Each row below holds a small network's activations on one input, seen along a few directions.
Each table varies a few parts of the input and shows all the possible inputs, shuffled.
A made-up example of a description, with smaller parts first: one of 3 separate values, together with either a single point or one of 11 places along a line or (one of 4 places along a line, together with one of 5 places around a ring).
Shared parts are said once, and a part with two or three values counts as separate values.

Other details of the inputs shift rows strongly along three fixed directions, in all tables alike. That doesn't count.

A family of inputs:
row 1: [-10 -79  23  45  -9 -76 -16 -19  33   2   1]
row 2: [ 55  36  19 -38 -16  80 -49 -51 -37  29 -53]
row 3: [ 64  41  20 -76  23  69 -45 -31 -12  21 -56]
row 4: [-10 -73   0  59  -4 -67 -31 -27  38   4  13]
row 5: [ 35 -55  -3  64 -44 -35 -21   3 -35  39 -77]
row 6: [-46  23 -19  -5  20 -39  41  21  36 -35  66]
row 7: [ 72  34  -6 -45 -34  88 -56 -48 -30  43 -63]
row 8: [-39  15 -26  -7  47 -48  38  29  37 -29  53]
row 9: [ 13  55 -50   5   4  -2  38  78 -10  -9  -2]
row 10: [-45  22 -20   0  22 -34  33  23  34 -44  68]
row 11: [ -3  10  39 -90  77   8 -25 -60  49 -15  22]
row 12: [  7  50 -29 -19  15  -5  55  78 -20 -15 -12]
row 13: [-83  -7  26   5  35  11  59  40  25 -36  50]
row 14: [ 55  39  37 -44 -14  74 -38 -44 -40  35 -41]
row 15: [ 61  39  23 -40 -29  73 -44 -52 -31  41 -56]
row 16: [-50   4   7  -1  36 -22  43  28   0 -50  72]
row 17: [ 13  51 -57   0   6   4  41  80 -18  -9  -6]
row 18: [  1  55 -10  -2 -12  14  53  67 -42 -12  13]
row 19: [ -7   8  27 -81  36  24 -34 -83  56  -7  46]
row 20: [-17 -72  37  53 -25 -41 -20 -27   2  -5  29]
row 21: [ 56  40  35 -41 -11  80 -45 -42 -43  26 -39]
row 22: [ -3  52 -13   6   0  20  46  63 -54 -20   9]
row 23: [  7  18  46 -74  69  11 -40 -57  50 -17  21]
row 24: [ 37 -49  -7  80 -85  -6 -21  -9 -59  48 -73]
row 25: [  9  54 -24 -10  18  -6  43  79 -12 -22  -5]
row 26: [ 46 -54 -34  94 -94  -5 -36  -3 -57  51 -84]
row 27: [ 44 -56 -23  75 -67 -34 -29   2 -18  51 -65]
row 28: [ 60  43  15 -75  32  67 -43 -30 -17  21 -59]
row 29: [  6  56 -24  -9  16 -14  50  73 -15 -14 -12]
row 30: [-47   4  11  -4  28 -22  44  31   4 -49  76]
row 31: [  8  51 -55  10  13  -3  37  74 -21  -8 -10]
row 32: [-24 -75  20  48 -26 -42 -16 -34  14 -10  27]
row 33: [ -1  15  31 -76  32  21 -39 -82  59  -4  43]
row 34: [-10   6  53 -73  46  31 -22 -70  20 -13  45]
row 35: [-13   9  41 -76  43  28 -24 -78  37 -14  43]
row 36: [-16 -86  -3  49 -10 -72 -18 -28  39   8  16]
row 37: [ 13  56 -52  16 -33  14  39  71 -31  -5  -9]
row 38: [  5  58 -28  16 -22  15  41  62 -41 -14  -5]
row 39: [  2  50 -16  -5 -14  21  57  68 -51 -11   6]
row 40: [-28 -78  -6  46 -23 -57 -14 -40  27   4  23]
row 41: [-27 -77  -8  50 -19 -50 -21 -37  24  -5  26]
row 42: [-61 -96  35  32  14 -45 -24  -7  46   7 -19]
row 43: [  4  58 -26   4 -25  11  52  65 -33  -8   0]
row 44: [ 45 -62 -40  84 -58 -22 -32  12 -40  48 -78]
row 45: [-45 -19  59 -45  36  60 -23 -71  59  -1  14]
row 46: [-64 -84  14  48 -13  -7 -16 -39  53  14   4]
row 47: [-27 -75  14  51 -19 -43 -15 -34  10 -11  24]
row 48: [  5  52 -33   1 -27  18  55  66 -43  -6  -7]
row 49: [ 49  35  34 -45  -8  74 -33 -44 -45  32 -40]
row 50: [ 11  48 -62   2   4  -3  48  75 -25   2 -18]
row 51: [ 40 -44  -2  75 -84  -1 -30  -5 -46  37 -60]
row 52: [-64 -92  11  43   9 -37 -29 -18  55  19  -4]
row 53: [-11  15  25 -74  43  21 -35 -84  51  -7  42]
row 54: [-39   9  -3  -6  57 -49  35  39  26 -45  43]
row 55: [-34  20 -22  -5  41 -50  37  30  43 -29  55]
Description of these inputs: one of 5 places along a line, together with either a single point or (one of 2 separate values, together with one of 5 places around a ring).
The inputs of row 44 and row 28 match in every part but the place on the line of 5. If row 55 is changed in the same way as row 44 into row 28, which row does it become?
> row 29
Which other rows does row 49 become when the place on the line of 5 takes its other values? List them by row number.
> row 5, row 8, row 24, row 53

A family of inputs:
row 56: [-18 -23 -24  26  -6 -15  10  30  -7   3 -18]
row 57: [ 50  22  -1 -10 -16  22 -20   3 -18  12 -29]
row 58: [-53  64  -6 -15  12 -10  81  79 -27 -64  71]
row 59: [-17  -4 -26  36  10 -39  35  49 -15  -9  -6]
row 60: [ -3 -11 -32  34  -4 -52  36  50 -19 -20  17]
row 61: [ -7 -79   5  76 -43 -58 -37 -39  22  16   8]
row 62: [  -2   29   46 -100   64   11  -23  -66   64  -26   62]
row 63: [ 29  15  -1 -16  -3  22  -4  -1 -21  26 -49]
row 64: [ 20  10 -13  -9  -3  41 -22   8 -13  18 -46]
row 65: [-10 -82  22  29  -7 -68 -22 -51  28   1  25]
row 66: [  5  -1   8 -43  29   8 -31 -61  25  -2  30]
row 67: [-18   7  16 -64  39  26 -13 -38  38  -1  11]
row 68: [-62  -1  62 -37  52   1   9 -27  31 -33  82]
row 69: [-19 -49  11  19 -15 -17 -17 -20  30  15 -14]
row 70: [ -8 -81  -2  56 -36 -53 -26 -45  14  18   7]
row 71: [-32  33 -11  18 -16  10  56  26 -25 -38  40]
row 72: [ 36  27 -19  -3 -13  29 -24  -7 -22  19 -24]
row 73: [-36  11   3   7   2  34  53  44 -16 -19  32]
row 74: [ 30  21   6 -12  -9  23  -6   3 -10  25 -50]
row 75: [ 17  16  -7  -8 -12  43 -20   9  -4  22 -47]
row 76: [ 51  18  -7 -10  -7  20 -22   2 -26   9 -30]
row 77: [ 32  20  -2  -3   7  26 -19   3 -20  17 -48]
row 78: [ 35  28 -13 -10 -29  27 -11  -9 -13  26 -25]
row 79: [-19   9 -17  38   5 -33  37  59   3 -16   1]
The inputs of row 70 and row 63 match in every part but one. If row 72 is changed in the same way as row 70 into row 63, which row does it become?
> row 77
Describe the family of inputs behind these rows.
> one of 4 places along a line, together with either a single point or one of 5 places around a ring
A walk changes only the place on the ring of 5. It starts at row 64 and steps to row 75. List the rest of the walk in order.
> row 69, row 67, row 56
A walk changes only the place on the line of 4. It starts at row 56 and steps to row 59. List the rest of the walk in order.
> row 60, row 66

A family of inputs:
row 80: [ 11   5   2  43 -49  -7  30  38 -54   5  -7]
row 81: [-70   8 -17  16  30 -37  57  51  43 -36  54]
row 82: [ 11 -34  46   5 -11  10 -40 -47   1   7   4]
row 83: [-65   8   4   8  38 -36  59  49  19 -59  86]
row 84: [  4  -1 -10  42 -21 -11  21  55 -27  11 -41]
row 85: [-46 -82  39  14  20 -35 -42 -70  62   1  26]
row 86: [  6 -20 -32  65 -47   0  11  53 -46  32 -65]
row 87: [ 54 117 -16 -94  45  46  -2  17  -7  -8 -11]
row 88: [ 14  35  19 -51  19  61 -12 -18 -15  -6   3]
row 89: [ 12 -25   7  32 -47  25 -26 -24 -13  20 -25]
row 90: [ -7 -60  12   0  27 -50 -50 -72  53   0  31]
row 91: [ 32 -15  12 -18  15 -15 -48 -52  20   9 -10]
row 92: [ 42 111 -32 -96  48  64   2  10   3  -3  -2]
row 93: [-47  -1 -17   4  38 -63  53  54  32 -41  48]
row 94: [  6 -28  46  -3 -13  10 -25 -57  -8   8  11]
row 95: [ 28  39 -41  -8 -16  25  19  48 -25  22 -46]
row 96: [ -2 -16  31  -4 -24  20 -22 -64   8   7  12]
row 97: [ 40  59 -10 -75  46  33 -21 -23   7  -4  -5]
row 98: [-61  22 -30 -13  44 -50  64  56  56 -44  72]
row 99: [ 20  -1 -23  30 -26 -29  20  54 -21  10 -41]
row 100: [ 38  71 -15 -74  37  42 -23 -23  24   7   4]
row 101: [ 11 -32   7  31 -44  22 -27 -22 -20  19 -26]
row 102: [ -3   3 -18  44 -54   4  31  30 -47   4 -10]
row 103: [-65  -3  -3  16  44 -48  55  54  28 -43  50]
row 104: [-28 -82  53  23  -6 -33 -29 -80  19  -8  44]
row 105: [ 14 -43  20 -18  14  -8 -40 -53  25  14 -17]
row 106: [ 20 -50   3   8 -15  -7 -41 -39  10  33 -40]
row 107: [ 10 -11 -22  63 -72   4  21  36 -70  21 -37]
row 108: [  8  36  16 -57  44  53 -13 -15   3   3 -18]
row 109: [ 13 -12 -31  67 -64  12  17  52 -61  18 -46]
Describe the family of inputs behind these rows.
> one of 5 places along a line, together with one of 6 places along a line
The inputs of row 86 and row 109 match in every part but the place on the line of 5. If row 85 is changed in the same way as row 86 into row 109, which row does it become?
> row 101
Which other rows does row 104 become when the place on the line of 6 takes its other values? List them by row number.
> row 80, row 94, row 96, row 102, row 107
Which other rows does row 96 become when the place on the line of 5 takes its other values? List them by row number.
> row 81, row 89, row 98, row 100
A walk changes only the place on the line of 5. It starts at row 80 and steps to row 82. List the rest of the walk in order.
> row 84, row 99, row 87

A family of inputs:
row 110: [-17 -20  -7  66 -48 -24  40  51 -38 -12  15]
row 111: [-37  -8  19 -38  74 -59  -8 -33  82 -48  86]
row 112: [  4 -30 -41  61 -30 -74  28  57 -10  -6  -5]
row 113: [-21 -20  -5  62 -51 -33  47  46 -35 -12  16]
row 114: [ 18 -50  28  -5 -11  28 -58 -67   4  44 -59]
row 115: [-82 -31  47 -43  80 -37   5 -34 104 -45  87]
row 116: [  4 -22 -49  71 -18 -67  21  50 -20  -3  -9]
row 117: [ 33 -20  41 -18 -30  48 -47 -69 -27  26 -22]
row 118: [-64  -3  43 -51  62 -14  13 -48  47 -55 109]
row 119: [  3 -26 -48  55 -20 -63  27  57 -16  -8  -4]
row 120: [-44 -22  21 -42  74 -60 -10 -39  84 -50  93]
row 121: [ 57 -54  15  -2 -22  -6 -77 -77   3  40 -48]
row 122: [-38 -32 -21  60 -21 -47  45  57  -1   2 -16]
row 123: [-21 -14  -6  72 -47 -34  43  42 -36  -8  15]
row 124: [-76 -29  40 -41  78 -30   5 -28  94 -45  81]
row 125: [ 22 117  -2 -58   5  82  40  44 -45 -11   4]
row 126: [ 11 109 -19 -66  32  74  39  57 -16   4 -34]
row 127: [-41 -42 -55  89 -64 -37  14  51  -4  23 -16]
row 128: [ 25 -51  30   0 -15  36 -63 -55   6  43 -62]
row 129: [-31 -28 -26  64 -14 -30  32  62  -7  -2 -16]
row 130: [ 11  94 -27 -72  36  81  36  61 -25  -2 -31]
row 131: [-18 -19  -4  69 -51 -29  43  49 -34 -12  15]
row 132: [ 34  -9  42 -19 -32  47 -44 -69 -27  28 -25]
row 133: [-18 -12 -11  66 -40 -20  37  47 -41 -11  15]
row 134: [ 21 -54  38  -6 -18  25 -59 -65  17  47 -61]
row 135: [-52 -19  28 -53  82 -82  -2 -61 101 -50 107]
row 136: [-58  -1  46 -47  53  -8  12 -38  47 -53 107]
row 137: [-36 -32 -24  59 -18 -41  42  58  -5   0 -16]
row 138: [-43  -9  25 -40  76 -67  -8 -41  93 -48  93]
row 139: [ 34  -4  33 -14 -19  55 -46 -62 -32  26 -23]
row 140: [-33 -32 -23  69 -18 -39  36  59  -6   2 -19]
row 141: [ 29 -39  30   5 -16  38 -63 -52   7  45 -66]
row 142: [  2 -26 -44  65 -28 -79  30  51 -13  -3  -5]
row 143: [ 45 114 -44 -66  39  53  19  53 -25  -9 -16]
row 144: [  3 -27 -40  80 -32 -85  25  49 -10   2 -11]
row 145: [-77 -12  26 -43  90 -21  10 -25  77 -45  79]
row 146: [ 36 -17  38 -13 -26  56 -51 -62 -28  24 -23]
row 147: [  4 -28 -45  65 -22 -60  21  61 -15  -8  -7]
row 148: [  9  98 -29 -71  38  79  38  56 -28   0 -32]
row 149: [ 25 -43  24   5  -8  40 -64 -52   2  42 -61]
row 150: [ 21 -55  30  -5 -13  30 -59 -62   6  43 -60]
row 151: [ 58 -47   8   1 -16  -5 -74 -79  -2  41 -49]
row 152: [  5 -36 -38  73 -34 -72  21  60  -9  -4 -10]
row 153: [ 44 119 -43 -69  37  45  24  46 -29  -6 -17]
row 154: [ 32 -23  38 -16 -26  50 -49 -67 -27  24 -22]
row 155: [ 12  98 -21 -74  30  77  39  62 -19   0 -33]
row 156: [  49  -42  -11  -12  -22    4  -75 -112   49   52    5]
row 157: [ 60 -40  12   9 -19   1 -80 -69   0  40 -53]
row 158: [ 34  -1  37 -15 -23  53 -45 -64 -31  28 -23]
row 159: [ 11 123 -44 -55 -20  96  36  21 -32 -30   8]
row 160: [-60  16  47 -50  60 -10  18 -39  48 -54 109]
row 161: [  2 -29 -39  63 -33 -81  31  55  -6  -4  -5]
row 162: [-17 -14 -14  67 -37 -16  34  48 -43 -11  13]
row 163: [ 48 116 -34 -75  25  47  26  57 -16  -6 -19]
row 164: [ 56 -48  13   0 -19 -10 -74 -84   1  42 -47]
row 165: [ 12 108 -18 -64  31  78  35  62 -12   2 -33]
row 166: [-23 -16  -6  64 -49 -37  48  41 -36 -10  16]
row 167: [ 18 110 -11 -67   7  79  43  39 -55 -11   3]
row 168: [ 25 -52  27   1 -10  38 -64 -54   5  41 -61]
row 169: [ 24 -36  24   0  -9  37 -57 -56  -1  45 -64]
row 170: [-61  -4  51 -52  51 -15  15 -44  51 -55 108]
row 171: [-18 -15  -8  71 -45 -24  37  48 -38 -10  14]
row 172: [ 47 120 -39 -69  34  44  25  49 -24  -5 -18]
The inputs of row 149 and row 162 match in every part but one. If row 128 is changed in the same way as row 149 into row 162, which row does it become?
> row 136
The inputs of row 123 and row 144 match in every part but one. If row 113 is changed in the same way as row 123 into row 144, which row does it become?
> row 161
Describe the family of inputs behind these rows.
> one of 3 separate values, together with either a single point or (one of 4 places along a line, together with one of 5 places around a ring)
Which other rows does row 155 become when the place on the ring of 5 takes its other values? List them by row number.
> row 124, row 137, row 140, row 141
Which other rows does row 111 become when the choice among 3 separate values takes its other values? List them by row number.
> row 141, row 171
Which other rows does row 160 become when the place on the ring of 5 takes its other values? List them by row number.
> row 110, row 132, row 170, row 171
